A small network was shown many inputs. Here are its activations along a few directions, one row for each input.
In each table, some parts of the input vary, and every possible input appears once, in random order.
A made-up example of a description, with smaller parts first: one of 8 places around a ring, together with either a single point or (one of 2 separate values, together with one of 4 places along a line) or one of 9 places along a line.
Shared parts are said once, and a part with two or three values counts as separate values.
In the rows, zero is written as 128.

Other details of the inputs shift rows strongly along two fixed directions, in all tables alike. That doesn't count.

Table:
r1: [140  89 143 199 148  85 208  83 150  98  60 104 176  46 163 120]
r2: [147 189 102  95 118 154 136 163 148  83 154 155 149 101 128 175]
r3: [142 187 115  35 101 166  72 207 134 111 232 160 117 146 113 131]
r4: [ 75 149 170 214 206 133 139 117 133  92  52 142 242  84 115 102]
r5: [121 135  90  58 137 152  48 149 117 199 160 135  63 218  88 138]
r6: [156 199 133  35  99 160  65 186 143 144 217 163  83 113 130 117]
r7: [129 192  97  39 101 195  94 167 160 144 194 166 104 148 144 142]
r8: [130  70 130 125 161  97  72 105  91 206 119  84  71 177  88 106]
r9: [122  86 105 129 152 104  77 115  93 190 101 102  95 225  84 113]
r10: [140 107 167 219 132  88 206  80 140 101  64 138 201  83 158 135]
r11: [130 154 134 109  88 168 143 145 146 102 176 144 119  55 164 120]
r12: [121  91 116 162 152  90 131  98 126 133  40  95 128 159 118 154]
r13: [ 98  86 137 171 108 115 154 100 120 114 108 122 145 152 125 106]
r14: [109 106 125 213 115 117 219  70 143  75  43 129 180  91 146 153]
r15: [108  93 154 186 119 119 161  96 110 139 113 140 130 139 133 122]
r16: [125  87 139 125 167  87  85 102  66 181 134  91  74 197  77 112]
r17: [143 101 150 184 135  98 182  81 140 108  79 104 170  61 158 120]
r18: [142  89 130 155 156  87 138 116 130 144  92 102 121  97 119 120]
r19: [126 147 124 104  99 165 152 157 155 103 176 147 110  53 166 117]
r20: [110  83 109 126 148 122  95 100  97 193 111  99  98 230 106 101]
r21: [122 185 132  48  78 189  89 169 135 136 234 167  67 117 149 105]
r22: [100  77 119 188 125 117 159  84 104 132  76 106 132 171 120 112]
r23: [159 199 108  96 104 155 137 184 146  66 167 155 166  89 139 154]
r24: [119  95 138 157 126 102 144  99 131 126 100 118 163 154 129 107]
r25: [ 93 101 114 140 119 144 142 106 127 125  90 109 100 160 138 141]
r26: [168 184 158 161 110 121 192 157 151  46 136 171 206  31 154 169]
r27: [122  64 117 122 184  93  92 120  78 190 134  77  66 177  81 115]
r28: [ 98  81 108 112 154 126  93  97 110 188  92  88  77 225 118 128]
r29: [116  72 125 125 146  91  72 116  98 184 116 106 103 223  78 103]
r30: [171 183 159 161  99 121 183 154 171  63 119 181 204  27 163 157]
r31: [142 188 136  44  99 170  85 162 145 147 218 158  89 120 152 105]
r32: [161 170 132  98 119 139 129 166 134  93 176 130 137  55 136 145]
r33: [142 184 107  89 118 152 131 173 152  71 140 136 138  99 145 179]
Each input here is: either a single point or (one of 4 places along a line, together with one of 8 places along a line).
Q: Change only the place on the line of 4 in r14. List by row number the other rows that result.
A: r2, r5, r7
Q: Change only the place on the line of 8 in r1. List by row number the other rows that result.
A: r7, r10, r17, r20, r24, r28, r31
Q: Change only the place on the line of 8 in r8. List by row number the other rows that result.
A: r5, r6, r9, r12, r18, r29, r30

Table:
r34: [163 153 149 188 107 101 217 123 163  37  89 141 212   5 168 150]
r35: [116 166 121  61 103 185  88 168 140 146 204 155  92 136 139 110]
r36: [147 163 126  80 110 150 110 166 140 120 182 142 106  97 141 132]
r37: [105  61 145 178 170  88 125  79  93 170  85  93 119 166 101 101]
r38: [129 114 123 135 120 125 146 112 135 128 114 118 118 119 139 129]
r39: [121 123 115  82 114 149  91 143 117 166 176 129  75 172 119 118]
r40: [129  79 130 151 152  95 126  97 106 160  98  94 105 146 112 121]
r41: [116  78 125 155 138 103 133  90 106 151  97  99 102 158 119 122]
r42: [131 171 130  95  97 168 130 156 153 112 175 160 127  96 153 127]
r43: [100 102 106 160 171 108 110 105 105 140  54 110 154 225  85 152]
r44: [113  62 143 178 166  85 125  81  90 171  85  95 116 167 100 107]
r45: [128 204  97  47 136 175  54 202 136 129 175 161 131 181  99 155]
r46: [144 160 134  94 114 145 115 156 137 125 175 146 122 106 137 123]
r47: [148 155 149 190  95 114 223 112 170  37  83 149 214  19 179 145]
Q: The inputs of r44 and r42 match in every part but one. If r46 is changed in the same way as r44 into r42, which row does it become?
A: r47
Q: What is each input in this table made of?
A: one of 2 separate values, together with either a single point or one of 6 places along a line
Q: Change only the choice among 2 separate values in r39. List by row number the other rows that result.
A: r34

Table:
r48: [121 131 123 119 124 134 128 130 132 123 127 128 119 130 130 126]
r49: [132 130 133 119 122 127 125 125 132 132 135 132 128 132 134 127]
r50: [128 125 134 121 126 128 122 133 131 131 137 128 131 125 132 118]
r51: [132 138 118 120 137 131 116 141 131 123 121 130 136 138 119 143]
r52: [123 132 129 126 121 140 131 125 126 126 136 135 129 139 129 129]
r53: [136 131 133 124 123 124 127 130 119 124 141 131 121 129 128 131]
r54: [122 128 122 125 125 144 130 130 130 128 130 130 124 133 131 134]
r55: [117 134 130 129 133 138 123 130 128 132 134 135 128 126 131 124]
r56: [125 128 124 123 124 136 126 132 134 128 126 133 119 130 131 130]
r57: [132 141 121 121 132 128 119 141 129 125 123 133 139 143 118 141]
r58: [118 131 118 122 124 136 128 128 130 123 131 127 123 133 133 129]
r59: [130 131 131 124 134 130 122 130 127 137 136 132 126 116 126 122]
r60: [131 126 126 117 127 131 124 130 136 133 129 126 123 125 135 132]
r61: [122 127 132 126 123 133 125 135 130 127 135 134 127 130 128 117]
r62: [119 127 130 128 124 141 129 132 126 126 138 131 132 133 127 121]
r63: [118 134 132 127 134 144 127 129 126 132 134 133 129 127 128 125]
r64: [127 131 133 125 122 132 120 131 128 129 134 127 129 127 129 117]
r65: [136 130 128 124 123 125 129 135 121 128 136 128 119 127 128 135]
r66: [118 128 127 129 123 135 124 133 128 126 138 133 131 132 130 119]
r67: [125 131 127 124 120 132 129 133 132 130 128 135 122 135 130 128]
r68: [135 127 126 123 127 128 126 134 123 126 135 125 116 122 129 136]
r69: [131 133 136 126 136 127 123 134 119 130 139 128 121 117 126 127]
r70: [122 132 122 127 120 135 129 131 130 130 132 135 126 137 133 131]
r71: [120  74 135 171 154  92 135  92 105 153  90  98 127 158 111 109]
r72: [134 125 121 121 126 131 126 131 131 133 132 129 121 121 128 131]
r73: [126 137 135 125 131 134 118 128 129 135 130 129 126 121 130 121]
r74: [131 128 119 117 126 129 127 129 129 128 133 125 121 122 127 127]
r75: [136 127 122 122 129 131 127 132 134 133 132 126 120 125 133 129]
r76: [135 129 123 122 121 127 129 131 129 135 133 132 124 126 127 129]
r77: [129 129 124 119 126 127 127 130 129 124 136 121 118 122 125 132]
r78: [132 130 124 119 127 126 128 132 121 121 136 120 116 123 128 132]
r79: [131 136 132 124 118 131 122 124 129 129 132 132 126 133 131 125]
r80: [129 138 126 124 136 128 115 143 127 122 130 131 145 138 116 129]
r81: [124  79 130 168 150  92 139  91 108 156  84 100 122 162 113 121]
r82: [130 132 125 122 123 135 121 129 133 131 126 126 121 127 132 130]
r83: [133 130 132 124 122 124 127 127 127 128 141 132 123 128 124 131]
r84: [127 131 136 121 136 130 121 130 131 137 133 129 127 120 133 123]
r85: [132 126 133 126 126 125 124 137 118 124 143 126 124 122 126 123]
r86: [135 130 128 122 121 127 127 126 127 132 138 135 126 128 127 126]
r87: [133 130 121 118 129 129 129 130 132 128 133 122 120 126 132 125]
r88: [133 126 125 122 126 128 126 132 131 129 135 126 118 122 126 136]
r89: [118 131 120 121 125 142 132 128 128 123 131 125 124 134 130 130]
r90: [131 125 128 124 125 128 124 133 126 132 140 131 129 121 125 117]
r91: [121  77 133 168 147  90 138  91 105 152  88 100 120 159 106 128]
r92: [154 171 145 162 115 126 193 135 169  57 109 151 197  22 169 141]
r93: [137 131 129 123 124 126 128 127 130 132 138 132 126 132 131 124]
r94: [128 144 129 124 146 130 113 140 127 128 126 133 141 132 117 134]
r95: [137 113 142 198 131  88 204  89 148  69  51 114 194  60 155 142]
r96: [122 132 124 126 121 141 133 130 128 130 132 133 127 138 130 133]
r97: [131 135 127 123 118 132 124 129 131 132 128 129 124 132 131 128]
r98: [129 125 133 126 125 125 124 135 126 128 143 127 126 122 122 123]
r99: [128 141 117 117 137 129 118 138 129 119 122 125 136 139 118 139]
r100: [127 134 123 119 122 133 123 126 131 126 127 121 121 127 132 126]
r101: [121 129 119 126 124 138 126 131 132 128 130 132 123 132 134 133]
r102: [133 142 125 122 133 127 117 136 127 122 127 136 141 144 118 137]
r103: [108  81 140 172 159  99 132  89 106 154  80 106 123 157 110 114]
r104: [132 129 128 119 122 128 127 131 134 135 131 129 126 130 134 130]
r105: [125 132 132 124 120 132 127 127 130 127 132 138 125 136 130 125]
r106: [122 133 127 127 120 134 127 126 129 127 136 138 128 138 132 128]
r107: [128 132 136 126 135 127 123 132 127 133 139 129 122 116 123 127]
Q: What is each input in this table made of?
A: one of 6 places along a line, together with either a single point or one of 9 places along a line
Q: The inputs of r81 and r71 match in every part but the place on the line of 6. If r104 is changed in the same way as r81 into r71, which row does it become?
A: r50
Q: The inputs of r54 and r52 match in every part but the place on the line of 6. If r56 is changed in the same way as r54 into r52, which row does it become?
A: r105
Q: List by row number the other rows that have the place on the line of 6 in common with r69.
A: r55, r59, r63, r73, r84, r92, r94, r103, r107
Q: List by row number the other rows that have the place on the line of 6 in common with r74.
A: r48, r58, r77, r78, r87, r89, r95, r99, r100
